Z_869: [ 0.86 -3.30 -1.00  3.71 -5.47  2.11 -2.62 -2.64  0.39  4.80  2.27  1.22
 -1.30 -1.42  2.70]
Z_611: [ 2.69  2.66  1.63  2.55  2.69 -2.00 -0.93  1.06 -3.10  0.50  2.65 -2.42
 -2.43  2.70 -3.66]
Z_395: [ 1.01  4.17 -3.50  1.78  1.29  8.32 -0.48  2.30  1.20  1.32  7.07 -0.14
 -3.02  2.41  1.77]
Z_96: [-5.50 -1.45  3.63  5.86  4.03  7.01 -0.81 -0.50 -5.56 -0.39  0.74 -1.08
  0.73  1.35 -0.54]
Z_651: [ 2.25  3.15 -2.14 -0.21  4.17 -0.20  1.44  4.86 -0.76  1.65 -6.88 -1.91
  1.93  0.30 -0.47]
Z_61: [-4.33 -0.88 -0.14 -0.26 -3.25  0.28  0.77  2.79  3.20 -1.95 -1.27  0.04
 -1.61 -0.12  3.57]
Z_559: [ 4.01 -1.06  2.55  0.50 -2.42  1.63 -0.93  2.69  2.65 -3.10 -2.00  1.06
 -1.99 -2.01 -2.82]
Z_521: [ 1.01  4.17 -3.50  1.78  1.29  8.32 -0.48  2.30  1.20  1.32  7.07 -0.14
 -2.76  0.69 -2.97]
Z_201: [-5.15 -5.26  0.35 -0.74 -4.56 -3.54 -3.60 -0.55 -1.53  2.78  0.82 -3.09
  2.55 -1.00 -0.20]
find: [ 2.69  2.65 -3.10]  Z_559
find: [ 2.55  0.50 -2.42  1.63 -0.93  2.69  2.65 -3.10 -2.00  1.06]  Z_559

